Each row has a name. After each piece below comes the name of the row it's from, unless a question asks for something else. Each question is about the rows just above it. Places in a row count from 1.

[-.07, -.03, -.08, -.03, .10, .02, -.06, -.09] = zevin
[.14, .38, .13, .15, -.01, .05, .24, .07] = tof
[.38, .79, .29, .64, -.24, .30, .44, .26] = geb
[.40, .11, .51, -.18, .31, .14, -.14, -.04] = situ
[.04, .31, .06, .34, -.10, .25, .03, .09] = Mapi
[.35, .76, .40, .33, -.19, .11, .52, .27] = kek
[.19, .40, .11, .52, -.18, .31, .14, .15] = bog
[-.06, .39, .18, .08, -.07, .14, .07, .13] = favok
[.38, .79, .29, .30, -.24, .30, .30, -.17] = Dutov
Where does [.35, .76, .40, .33, -.19, .11, .53, .27] differ from kek, and what was there?
7, [.52]
[.38, .13, .15] with -1 step of .01 on every entry:
[.37, .12, .14]
One entry of Mapi was changed: [.04, .31, .06, .33, -.10, .25, .03, .09]. Where, and from what?
4, [.34]
The row with [.40, .11, .52, -.18, .31, .14] is
bog
Which value appears more than once in Dutov?
[.30]
Where do [.35, .76, .40, .33] appear?
kek

[-.06, .13, .02, .18, -.10, .12, .19, .12, -.15, .00, .31, .25, .04, -.01, .01, .07, .07, .02, -.04, -.04, .11, .24, -.02, -.08, .34, .16, .02, .02, .27, -.07, .02, -.20, .14, .07, -.09, .02, .00, -.10, -.20, .09, .07]  mifu
[-.08, -.31, .12, -.36, .06, .01, .04, .08, -.16, -.17, .21, .35, .09, .06, .23, .22, -.26, -.37, -.15, .05, -.36, -.34, .06, .31, -.25, .02, .13, -.12, .23, .35, .35, .37, .37, -.14, -.13, .08, -.01, .58, -.14, -.17, -.34]  befef
[-.23, -.10, .34, -.08, .23, .10, -.17, -.24, -.17, -.19, -.05, -.17, .25, -.09, .26, .30, -.11, -.24, -.13, -.12, .00, -.20, .20, -.14, -.09, .01, -.17, -.07, .06, .10, -.10, .10, .13, -.31, .05, -.06, .13, .11, .06, .20, .06]  timut
Where do [-.23, -.10, .34, -.08, .23, .10, -.17, -.24, -.17, -.19, -.05, -.17, .25, -.09, .26, .30, -.11, -.24, -.13, -.12, .00, -.20, .20, -.14, -.09, .01, -.17, -.07, .06, .10, -.10, .10, .13, -.31, .05, -.06, .13, .11, .06, .20, .06] appear?
timut
Where does [-.06, .13, .02, .18, -.10, .12, .19, .12, -.15, .00, .31, .25, .04, -.01, .01, .07, .07, .02, -.04, -.04, .11, .24, -.02, -.08, .34, .16, .02, .02, .27, -.07, .02, -.20, .14, .06, -.09, .02, .00, -.10, -.20, .09, .07] differ from mifu, and what was there?
34, [.07]

[-.37, -.27, -.05, .38, .15, -.01, .45, -.31, -.22, -.27, -.01, -.11, .14, .16, .29, -.66] = gud
[-.15, -.10, -.07, .49, -.04, -.01, .20, .50, .02, -.21, .05, -.07, .07, -.09, .59, .49] = zadi
[.04, .11, -.32, .07, -.05, .59, .11, .37, -.22, .58, -.28, -.34, -.15, -.15, .48, .31] = zuke
[-.49, -.64, -.34, .33, -.14, -.04, .20, -.05, -.43, .49, .00, -.30, -.42, .14, .19, .26] = pez
[-.64, -.64, -.64, .33, -.14, -.04, .59, -.05, -.43, .49, .00, -.30, -.42, .14, -.64, .26] = bor
Where do [.00, -.30, -.42, .14, .19] appear?
pez
asked: [-.04, .20, -.05]
pez
One entry of zuke was changed: [.04, .11, -.32, .07, -.05, .59, .11, .37, -.22, .58, -.28, -.34, -.15, -.15, .48, .30]. Where, and from what?
16, [.31]
Changed gud: [-.37, -.27, -.05, .38, .15, -.01, .45, -.31, -.22, -.27, -.01, -.11, .14, .16, .30, -.66]. Place and old value:
15, [.29]
asked: [.20, .50, .02, -.21]
zadi
Which value appears more than once in bor?
[-.64]

[-.02, .10, .11, -.29, -.13, .10, .15, -.19, .20, .16, .22, .22, .15, .68, .45, .10, -.28]  dogo
[-.07, -.22, -.08, .26, .21, -.24, -.03, .00, -.12, -.08, .06, -.03, .33, -.06, -.05, .04, .11]  vurot
[.00, .03, .36, .27, -.10, -.01, .59, .20, -.18, .04, -.24, .10, -.27, .09, .44, .30, -.39]  sep
[-.17, -.40, .07, .01, .26, .00, -.18, -.14, -.05, .43, .40, -.12, .10, .55, -.02, -.02, .22]  damit
[.02, .09, .07, -.15, -.13, .13, .05, -.06, .11, .07, .04, .08, -.08, .20, .15, .01, -.12]  sezod
[.00, -.10, -.10, .17, .13, -.12, .02, .08, -.14, -.16, -.07, -.03, .26, -.26, -.08, .04, .04]  rop
[.00, -.10, .03, -.27, .20, -.01, .36, .04, -.18, -.24, .10, .27, .59, .09, .44, .30, -.10]  pum
[.01, -.09, -.13, .07, .18, -.19, .13, .11, -.20, -.13, -.12, -.13, .33, -.46, .00, .12, -.13]  lonur
Every place of [-.13] in lonur:
3 10 12 17
Shift each entry of [.26] by -1 times .01:
[.25]
Which row holds [-.10, .03, -.27, .20, -.01, .36, .04, -.18, -.24, .10, .27, .59]?
pum

[-.35, .04, .23, .12, -.29]  venu
[-.24, -.16, .34, -.06, -.49]  nebin
[.58, -.36, .39, -.38, .19]  difo
[.37, .00, -.05, .27, .09]  dufov
Shift each entry of [.00] by -1 times .01:
[-.01]
Shift each entry of [-.36, .39, -.38] by -1 times .01:
[-.37, .38, -.39]
[.37, .00, -.05, .27] with -1 step of .01 on every entry:
[.36, -.01, -.06, .26]

[.03, .06, .03, .03, -.08, .00, -.35] -> vike
[-.55, .39, .37, -.05, -.08, .18, -.17] -> Poso
[.71, .71, .72, .71, -.22, .71, -.39] -> Tetuk
Repeated in vike:
[.03]
Move every entry of [.03] by +1 step of .01.
[.04]
asked: [.72, .71]
Tetuk
Changed Tetuk: [.72, .71, .72, .71, -.22, .71, -.39]. Place and old value:
1, [.71]
At which places does Tetuk hold [.71]?
1 2 4 6
Changed Tetuk: [.71, .72, .72, .71, -.22, .71, -.39]. Place and old value:
2, [.71]
Which value appears more than once in Tetuk?
[.71]

[-.09, .43, -.36, .12, -.51, .63, .18, .34, .35, .28, .36, .14, .07, .03, .50, .46, -.16, -.13, -.05, .02, .59, .63, .18, .33, -.20, .22, .41, .11, .53, .07, .22, -.05, .11, .50, -.32, -.06, -.22, -.09, -.38, .29, .01] = kabet
[.14, .27, -.01, .31, .10, -.19, -.11, .16, .10, .25, .36, -.10, -.05, -.05, .23, -.50, .27, -.08, .05, -.05, .16, -.33, -.18, -.15, -.17, .14, -.29, .20, .36, -.01, -.20, -.05, -.05, -.18, .10, -.05, .05, -.25, -.13, -.11, .21] = Doz
[-.09, .43, -.36, .12, -.51, .63, .18, .34, .35, .28, .36, .14, .07, .03, .50, .46, -.16, -.13, -.05, .02, .59, .63, .18, .33, -.20, .22, .41, .11, .53, -.11, .24, .13, -.18, -.07, -.05, .54, .14, .58, .67, -.09, .07] = Kipev
[-.10, .12, -.16, -.09, -.59, .24, .52, -.42, -.02, -.10, -.21, .58, .03, -.25, .43, .41, .25, .16, .23, .19, -.03, .44, -.04, .33, .09, .26, .56, -.35, -.05, -.10, .14, -.42, -.33, .14, -.07, .43, -.15, .23, -.02, .12, .11] = mig
[.02, -.15, .15, -.03, .26, .25, -.17, .53, .20, .24, .19, -.33, -.02, .35, -.44, .21, -.42, -.11, -.20, .16, .20, .18, -.09, .06, .19, -.09, .42, -.20, -.16, .08, .54, .41, -.04, .24, -.23, .36, -.05, .34, .48, .09, -.06] = loz
[-.08, -.56, .25, -.18, .12, -.06, .20, -.45, -.24, -.21, -.33, .23, .11, -.20, -.53, .20, .01, .20, .01, .12, -.41, .08, .09, .00, .31, -.21, .21, -.35, -.56, -.15, .06, -.08, -.25, -.17, -.02, .38, .05, .40, .48, -.18, -.10] = duloz
[.02, -.15, .15, -.03, .26, .25, -.17, .53, .20, .24, .19, -.33, -.02, .35, -.44, .21, -.42, -.11, -.20, .16, .20, .10, .04, -.25, .18, -.30, .11, .29, .02, .02, .16, .24, .55, .16, -.03, -.13, .14, .25, .09, -.03, -.11] = Dofuv
[.36, .29, .33, .16, .71, -.10, -.24, .06, .33, .25, .14, -.14, .15, -.27, .46, -.35, -.09, .37, .24, -.23, .32, -.37, -.01, .00, -.18, .12, -.44, -.03, .31, .07, .08, .49, -.07, .18, -.36, .02, -.27, -.26, .53, .28, .15] = lubi
[-.18, .31, -.38, .09, -.35, .04, .06, .15, .06, -.03, .15, .01, -.12, .21, .43, .02, .05, -.11, .05, -.07, .16, .12, -.14, .16, -.16, .35, .01, .21, .37, .23, .05, -.05, .14, .09, .07, -.19, -.13, -.25, -.35, .13, -.09] = bik
[-.02, .37, .00, -.41, -.34, .16, -.06, -.25, .12, -.03, -.66, .40, .48, -.05, .55, .32, -.06, .48, .34, .08, .14, .15, .24, .24, -.10, -.03, -.11, -.38, -.19, -.17, -.16, -.41, .02, .28, -.17, .10, -.45, -.09, .14, .35, .01] = pes
[.10, -.14, .26, -.20, .67, -.46, -.16, -.26, -.14, -.35, -.49, -.18, .23, .01, -.02, -.19, -.10, .41, .22, -.10, -.33, -.47, -.02, -.03, .06, -.04, -.54, -.08, -.31, .23, .11, .40, .13, -.06, .05, -.06, -.18, -.15, .56, .17, -.17] = nedon
The row with [-.02, .37, .00, -.41, -.34, .16, -.06, -.25, .12, -.03, -.66, .40, .48, -.05, .55, .32, -.06, .48, .34, .08, .14, .15, .24, .24, -.10, -.03, -.11, -.38, -.19, -.17, -.16, -.41, .02, .28, -.17, .10, -.45, -.09, .14, .35, .01] is
pes
One entry of bik was changed: [-.18, .31, -.38, .09, -.35, .03, .06, .15, .06, -.03, .15, .01, -.12, .21, .43, .02, .05, -.11, .05, -.07, .16, .12, -.14, .16, -.16, .35, .01, .21, .37, .23, .05, -.05, .14, .09, .07, -.19, -.13, -.25, -.35, .13, -.09]. Where, and from what?
6, [.04]

